Small tables with named rows and columns. After each table, cells are looked up by row and column.

vus:
	geb	lalag	vaf
nutup	406	524	732
leg	795	804	680
rodusav	579	175	630

What is the geb of leg in vus? 795
What is the geb of nutup in vus? 406
What is the lalag of nutup in vus? 524
What is the geb of rodusav in vus? 579
What is the vaf of rodusav in vus? 630
What is the lalag of leg in vus? 804
What is the lalag of rodusav in vus? 175
What is the vaf of leg in vus? 680
What is the vaf of nutup in vus? 732

vak:
|  | rem | kov | luvofa | tenezi | naf | zokeb | vev | kotadom | mibe | nuta |
|---|---|---|---|---|---|---|---|---|---|---|
| ditafo | -10.2 | -9.0 | -15.2 | -37.7 | -40.0 | -54.9 | -12.2 | -7.9 | -10.3 | 20.1 |
| sela | -26.7 | 29.5 | -12.7 | -9.9 | -29.1 | 62.9 | 22.2 | 29.1 | 11.6 | 18.1 |
| babek | 92.6 | 38.2 | -1.8 | -39.2 | 69.6 | 26.9 | 10.0 | 43.6 | 12.9 | 13.3 |
| mel | -3.1 | -37.4 | 17.3 | 38.4 | 17.1 | 3.9 | 5.9 | 14.3 | 53.7 | -5.0 |
| pigifa | 49.2 | -22.9 | -3.5 | 20.2 | 78.6 | 29.0 | 17.6 | 39.6 | 23.7 | -17.8 |
| rab | -2.6 | 2.9 | -17.0 | 21.8 | -50.5 | 46.0 | -2.4 | -12.8 | 28.3 | 0.7 |
| daz | 24.8 | 7.9 | 36.4 | 29.2 | 20.5 | -31.4 | -3.0 | 7.5 | -31.2 | 5.1 |
| sivofu | 20.1 | 34.6 | 18.9 | 16.1 | 53.2 | 25.1 | 30.3 | 23.4 | 0.7 | -1.7 |
| nutor | -25.6 | -17.1 | -2.9 | 5.8 | -26.4 | 9.8 | 0.9 | 21.3 | 15.3 | 14.1 |
| savoti | -28.3 | 25.4 | 14.5 | 16.5 | -10.8 | -15.7 | 34.4 | -5.4 | 15.6 | 15.0 |
| rapog | 80.0 | 11.4 | -5.1 | -27.9 | 50.7 | -11.5 | -0.9 | 19.8 | 7.9 | 0.6 |
| giv | 33.5 | 6.7 | 49.1 | 64.7 | 68.1 | 40.4 | 45.5 | 4.8 | -31.3 | 9.2 |

What is the mibe of nutor in vak?
15.3
What is the rem of giv in vak?
33.5
What is the tenezi of ditafo in vak?
-37.7
What is the luvofa of mel in vak?
17.3
What is the tenezi of nutor in vak?
5.8
What is the zokeb of daz in vak?
-31.4
What is the zokeb of babek in vak?
26.9
What is the nuta of sela in vak?
18.1
What is the vev of savoti in vak?
34.4
What is the kotadom of nutor in vak?
21.3
Row with the largest zokeb: sela

